Each row below holds a small network's activations on one input, seen along a few directions.
In each table, some parts of the input vary, and every possible input appears once, in random order.
Descriptions start from the smaller parts, as in this example, which fits no table here: ring(5) and (point or (values(2) and line(4)) or line(9)).
Shared parts are said once, and a part with two or three values counts as separate values.
In the rows, 128 means zero.

Other details of the inputs vary at random and push rows far along two fixed directions, the same in every table; ignore that.

A family of inputs:
row 1: [139 106 105 167 185 163 150 136 153 139  88]
row 2: [114 103 129 137 180 130 152 104 148 147 116]
row 3: [112 161 120 100  62 116  98 158  84 116 144]
row 4: [186 152 127 143 131 121 129  92 145 102 152]
row 5: [173 136 128 141 109 121 122 102 131 100 157]
row 6: [158 158 126 114  72 124 109 130 117 109 158]
row 7: [188 138 129 148 106 105 131  97 152 111 162]
row 8: [188 154  79 150  83 130 117 149 132 117 135]
row 9: [176 153 115 133  95 105 124 112 117 123 171]
row 10: [ 43 108 134 101 146 147 135 156  85 147  97]
row 11: [185 139 127 143 121 120 122 101 158 119 168]
row 12: [101 164 126  81  41 106  97 176  76 122 127]
row 13: [173 151 132 118  75 107 109 131 128 126 159]
row 14: [174 149 126 132  85 114 123 112 127  96 160]
row 15: [106  93 130 142 206 139 156 102 154 146 116]
row 16: [110  92 142 145 194 150 133 111 157 146 122]
row 17: [ 32 158 145  71  51 126 111 207  48 140  98]
row 18: [110 109 127 135 185 142 133 106 154 122 113]
row 19: [ 28 140 145  81  46 119 115 216  54 144 119]
row 20: [184 150 115 143 117 105 119 102 154 112 167]
row 21: [ 44 109 135  96 141 142 141 152  96 149  87]
row 22: [114  95 141 136 190 155 139  98 165 132 105]
row 23: [190 154 126 144 123 120 121  94 134 103 157]
row 24: [123  91 145 138 181 138 144 100 155 122 104]
row 25: [113 162 123 102  57 101 106 162  99 130 143]
row 26: [186 151 115 136 114 112 118  90 152 102 151]
row 27: [111  79 149 147 202 134 150 105 165 140 104]
row 28: [116  86 146 134 203 154 138  99 166 136  97]
row 29: [177 152 128 129  83 112 115 117 139 122 164]
row 30: [ 47 105 140  98 143 129 139 164  97 164  92]
row 31: [185 143 113 136 128 119 137  85 141 107 156]
row 32: [175 165 131 118  83 107 116 122 115 109 143]
row 33: [174 148 128 130  81 112 124 109 129  99 153]
row 34: [118 166 134 112  65 109 109 165  81 131 150]
row 35: [187 151 128 150 129 111 130 100 150 115 161]
row 36: [116  89 133 132 208 142 153  91 152 137  96]
row 37: [ 91  99 132 140 194 138 131 119 147 144 115]
row 38: [ 30 102 150 110 128 138 128 180  89 152 104]
row 39: [117 155 131  99  57 129  99 160  85 121 147]
row 40: [138  95 102 161 174 173 141 138 161 143  95]
row 41: [ 29 109 142  94 136 128 121 181 100 160  87]
row 42: [141  96  91 163 184 161 158 128 150 144  94]
row 43: [ 47 114 153 105 146 131 132 171 101 159  87]
row 44: [204 127  93 173 115 139 138 125 153 111 133]
row 45: [108 101 145 148 206 138 149 104 162 145 103]
Description of these inputs: values(5) and (point or (values(2) and line(4))).
- The inputs of row 14 and row 6 match in every part but the values(5) part. If row 33 is changed in the same way as row 14 into row 6, which row does it become? => row 22
- The inputs of row 19 and row 35 match in every part but the values(5) part. If row 24 is changed in the same way as row 19 into row 35, which row does it become? => row 32
- Change only the values(2) part in row 20. List by row number the other rows that result. => row 18
- Change only the values(2) part in row 23. List by row number the other rows that result. => row 34
- Change only the values(5) part in row 10. List by row number the other rows that result. => row 3, row 5, row 23, row 39
